A small network was trained on invented records. Each row is its activation on one of them, seen along a few directions.
Records have a field called N. Each example row is followed by its value.
The largest differences between rows may come from other fields.
Strong random noise was added to every row along 16 fixed directions; ignore it. To show where, here is one row again and again, with new noise each time:
[-274, 139, 326, 455, 605, 469, 140, 5, 471, 205, 427, -118, -503, 435, -30, -62, 395, -452, -64, 404, -341, 454, -237, -260, -39, -461, 447, -249]
[100, 249, 214, -313, 379, 337, 284, 79, -31, 2, -143, 135, -133, 65, -192, 199, -60, -57, 109, 70, 159, 272, 137, -432, 296, -54, 114, -302]
[559, -107, -76, 78, -328, -149, -694, -238, 164, 313, -46, 18, 16, 206, 357, -602, -133, 537, -278, 84, 209, -353, 162, 218, -197, -218, -28, 164]
[646, 139, 224, -359, 224, 311, -164, -365, 188, 253, -320, 292, 326, -364, 206, 34, -84, 284, -15, 120, 413, -299, -68, -482, 315, 343, -522, -529]
[416, 104, 101, -176, 90, 123, 129, -217, 118, 170, -106, 377, -2, 159, -73, 188, -435, -125, 160, -81, 144, -308, 157, -31, -238, 204, -215, -123]
[219, 337, -8, -12, -611, 277, 359, 451, -21, -332, 224, 101, 193, -336, 102, -90, 68, -126, -214, 333, 360, -277, 102, 563, -537, 276, -512, 120]
[220, 25, 340, -120, -26, 296, -261, 77, 16, -82, -183, -1, -177, -148, -38, -250, 233, -112, -171, 256, 232, -1, 60, -349, 214, -142, 299, 72]
[-64, -259, -43, -128, 227, -134, -167, -36, -2, 130, -179, 263, -299, -261, 11, -122, 190, 93, 353, 18, -69, 245, 557, 541, -458, 481, -742, 151]
[159, 63, -173, 28, 21, 146, -336, 210, -29, -250, 89, -462, -25, 265, 149, 202, -331, 86, 335, -228, -103, 230, 78, 104, 214, -186, 79, 413]
[-110, 45, -18, 121, 61, 148, 8, -409, 274, -266, -236, 11, 191, -111, 185, 497, -470, -447, -115, 215, 120, -197, 173, 36, -24, 68, -169, 16]
[-330, -205, 12, -167, 436, -109, -36, -69, -75, -263, 75, -157, -156, -289, 214, 380, 64, -489, 72, -89, -6, -167, 67, 83, 69, -154, 4, 207]
[248, 338, -113, 298, -54, 145, -233, 330, -256, -571, -89, -332, 204, -341, -339, -142, 410, 378, 39, 205, 152, 223, 38, -93, 113, -20, -339, -212]
[-365, 292, -159, 82, -103, -290, 276, 146, 122, -54, 464, -250, 299, -72, 410, 171, -188, 255, -214, 48, -132, 410, -372, 183, -168, -385, -179, -125]
[124, 158, -242, -28, 444, -142, 165, 190, -200, -576, -165, 262, 42, -146, -365, 291, -184, 244, -296, -66, -25, 32, 478, 47, -146, -335, -109, -326]
[174, -102, -171, -99, 134, 536, -320, -93, -4, -107, -336, 423, -115, 64, 48, -197, -137, 18, -354, -167, 35, -713, -113, -25, 414, 65, 50, -294]
[482, -416, -63, -291, -58, -58, -15, 53, 16, -178, 116, 570, 316, -733, 147, 318, -3, -66, 308, -246, -138, -120, 21, 205, 37, 422, -468, 65]
[-380, -185, -209, -278, 111, -305, 233, -240, -52, 179, 252, -56, -77, 107, 441, 401, -354, -406, 209, -312, 61, -344, 16, 366, -101, -17, -47, 266]
[63, 49, 91, -195, -611, -173, 356, -102, -411, -170, -131, 654, 157, -234, -488, -16, -162, -355, 268, -48, 201, -402, -153, 107, -174, 285, -54, -126]

[242, -67, 354, -244, 148, -182, 71, -87, 206, 525, 244, 149, -164, 102, 244, -264, 137, 67, -21, 239, 102, 41, 92, -19, -291, -183, 111, 13]
n12
[-315, 110, -286, 545, -132, -217, -105, 359, -155, -341, -44, -587, -60, -183, -157, -74, 294, 259, -224, -92, -93, 11, 54, 207, -519, 272, -402, 241]
n8
[-17, -153, -114, -35, 118, -128, -60, 23, -225, -46, -261, 45, -271, -251, -123, -292, 541, 94, -316, 146, 356, -329, 589, 132, -132, 101, -116, -36]
n3
[-426, 6, 112, -70, 671, 228, -185, 137, 199, 158, -72, -307, -490, 77, 294, -164, 310, -47, -301, 151, -40, 326, 182, -45, 50, -261, 1, 39]
n2
[194, -181, -83, 112, -96, 433, 119, -57, 236, 132, -52, 421, 92, -159, -12, -69, 210, -23, 14, 220, -41, 65, 136, 3, 259, 444, -84, -265]
n10
[143, 287, -52, 195, -141, 17, -229, 250, -144, -175, 152, -632, 7, 134, -19, -66, 42, 22, 172, -97, 174, -249, -46, 181, -391, 97, -287, 350]
n6
[-284, 412, 237, -358, 200, 8, -31, -55, -40, 107, -206, -215, -85, 67, 47, 49, -373, 112, 448, 103, 75, 614, 95, 140, -118, 41, -611, 14]
n1
[-37, 169, 277, -27, 146, 488, -168, 123, -124, 71, -181, -154, -305, 268, -281, -285, 206, -112, 266, -94, -36, -33, -411, -397, 339, 155, 179, -158]
n9
[-394, -293, -159, 46, 181, 338, 175, 93, -73, -22, -342, 462, -459, 120, -348, -30, 187, -367, -216, -187, -207, -231, 184, -40, 146, 392, 277, -41]
n11
[-145, -248, 110, -371, -190, -28, -54, 230, -20, -367, -143, 150, 95, -170, 252, 203, -449, 84, -103, 1, -253, 360, 95, 155, 260, -239, 347, 423]
n13
[-22, 173, -25, 112, 53, -109, -110, 327, -47, -432, -126, -628, -60, 209, -189, 529, -581, -100, 68, -420, -217, 188, 55, -300, -169, -59, 290, 629]
n10
[-208, 233, 78, -69, -105, -116, -9, 134, -417, -547, -193, 5, 17, -77, -440, 95, -194, -197, -30, -109, -29, -100, -266, -146, 52, -314, 235, -10]
n7
[125, 253, 286, -129, 75, -387, 99, -324, -182, 355, 46, 153, -71, 276, -287, -280, 3, 104, 54, 75, 217, -315, -130, -172, -367, -228, -11, -323]
n5
[388, -183, 225, -134, 88, -86, -430, -153, 165, 198, -149, 262, -38, -102, -47, -92, -209, 122, 246, -225, -225, 24, -66, -120, -177, 123, -217, 90]
n9
[-424, 78, -426, 110, 287, -73, 276, -247, 181, -9, -191, -564, 67, -60, 397, 604, -139, -169, -326, 55, 439, -42, 640, -34, 28, 172, -188, 88]
n7
[-571, -87, -23, -80, 71, -434, -1, -531, 181, 119, -229, 81, 139, -63, 271, 187, -338, -8, 29, 309, -50, 750, 350, 87, 148, -338, 12, -57]
n1
[188, 183, 211, -210, 182, 450, 303, 283, 91, 143, 344, -444, -93, 138, 261, 410, -40, -597, 175, -269, 187, -306, -355, -399, 181, 122, 228, 264]
n2
[-78, -453, -304, -310, 111, 143, -33, 112, 216, 240, 257, 723, -13, 138, 484, -44, -473, 292, -231, -574, -626, -219, -436, 528, 121, 34, -65, -95]
n6
[438, -410, -16, 45, 290, -495, 8, -62, 184, -282, 396, 302, 341, -628, 202, 333, 167, 2, -65, 133, -203, -51, 215, 241, -263, -273, -129, 16]
n12
[599, -247, -1, 163, -264, -187, -132, 118, 38, -5, 326, 288, 242, -145, -136, 105, -67, 23, 266, -419, -312, -187, -389, -169, -83, 149, 95, 150]
n11
[-186, -79, 20, 72, -628, 15, -51, -197, -111, 144, 199, -258, 215, 82, 196, -251, 273, -10, 515, 463, 153, 348, -212, 276, 403, 58, 101, 135]
n4
[-236, 72, -45, 50, 290, -84, 67, -155, 189, 67, 429, -364, 161, 161, 494, 212, -51, 57, 14, 212, -83, 106, -281, 213, 61, -379, -79, -115]
n4
[-162, 150, 234, -199, 49, 394, 107, -124, 114, 149, 25, 73, -102, -38, 285, -140, 145, -367, -242, 274, 289, -478, -295, -19, 167, -44, -46, -214]
n3
[-116, 95, -86, 301, -177, -459, -287, -421, 7, -117, 44, -96, 458, 55, -6, -73, -138, 412, 80, 308, -130, 574, -111, -17, 285, -594, 124, -299]
n5
[-160, -98, 120, -36, -114, -91, 229, 82, -141, -182, -82, 429, 110, -236, -276, -9, 36, 52, -65, 23, -302, 88, -301, -68, 0, 79, 81, -208]
n13
[351, -154, -143, 679, -90, 155, 119, 20, 352, 394, 498, -91, 85, 141, -28, 7, 349, -53, 92, -194, -327, -156, -443, -271, -168, 392, 39, -126]
n8

Here are new rows. What is N for each?
[2, 14, 6, -224, 30, -413, -286, -117, -352, -213, -45, -81, -51, 33, -119, 36, -385, -115, 62, -443, 35, -662, -235, 71, -186, -301, 43, 188]
n9
[-479, -200, -139, -344, 113, 85, 131, -229, -42, -2, -243, 320, -38, -135, 201, 148, -179, -242, -167, -171, -41, -293, -122, 58, 343, 107, 32, -146]
n9
[245, 42, 148, 4, -397, -88, 12, -35, 68, 79, -44, 98, 244, -325, -113, -83, 144, 57, 221, 184, 129, 276, 21, -57, -146, 313, -283, 13]
n9
[-741, -230, -199, -9, -348, -150, 54, -152, -150, 118, -246, 29, -88, 219, -77, 29, -257, -165, 16, -403, -272, 66, -404, -199, 398, 111, 482, 85]
n9
[-392, -265, -266, 34, 22, -197, 127, -49, 133, 447, -97, 306, -225, 246, 56, -133, -110, 295, -362, -413, -349, 175, 21, -112, 46, 33, 281, -81]
n5
[-352, 37, -248, -95, -379, 115, 324, 408, 167, -140, -94, 144, 333, -296, 302, 337, -415, 194, -634, -373, -261, 183, -379, -222, 189, 302, 26, 22]
n11
[-210, 269, 376, 267, -425, 96, -31, 77, 50, -313, 153, -61, 172, -347, -55, -390, 369, -173, -258, 707, 148, 209, -321, 169, -196, -275, -41, -91]
n6
[288, 5, -3, 145, -51, -17, 364, 103, -28, -141, 291, 325, 108, -32, -388, 287, -2, -274, 270, -196, -191, -55, -68, -86, -112, 62, 99, -105]
n5
[288, -28, -38, -119, -354, 80, -497, -360, -67, -261, -569, 82, 287, -47, -35, 20, -560, 75, 175, -20, 150, -242, 126, 57, 253, 152, -140, 145]
n9
[139, -162, -94, 319, 266, 198, -27, -217, 179, -85, -92, 447, 113, 20, -239, 184, -52, -47, -120, -69, -340, -112, -154, -297, 258, 62, 156, -449]
n11
[-8, -94, -112, -38, -70, 148, -252, 298, -355, -194, 192, -346, -119, -52, 86, -327, 469, 191, 336, 114, 42, -4, 19, 460, 192, -3, -161, 217]
n8
[173, 284, -110, 58, -2, 462, 181, 310, 385, 153, 261, 185, 11, 417, 218, -109, -286, 351, -370, 51, -213, 214, -50, 227, -89, -171, -48, -193]
n5
[348, 121, -43, -207, -339, 72, 70, 304, -151, -245, -176, 2, 252, -113, -63, 117, -216, 188, -305, -101, 249, -80, 154, -312, 222, -5, 283, 118]
n11
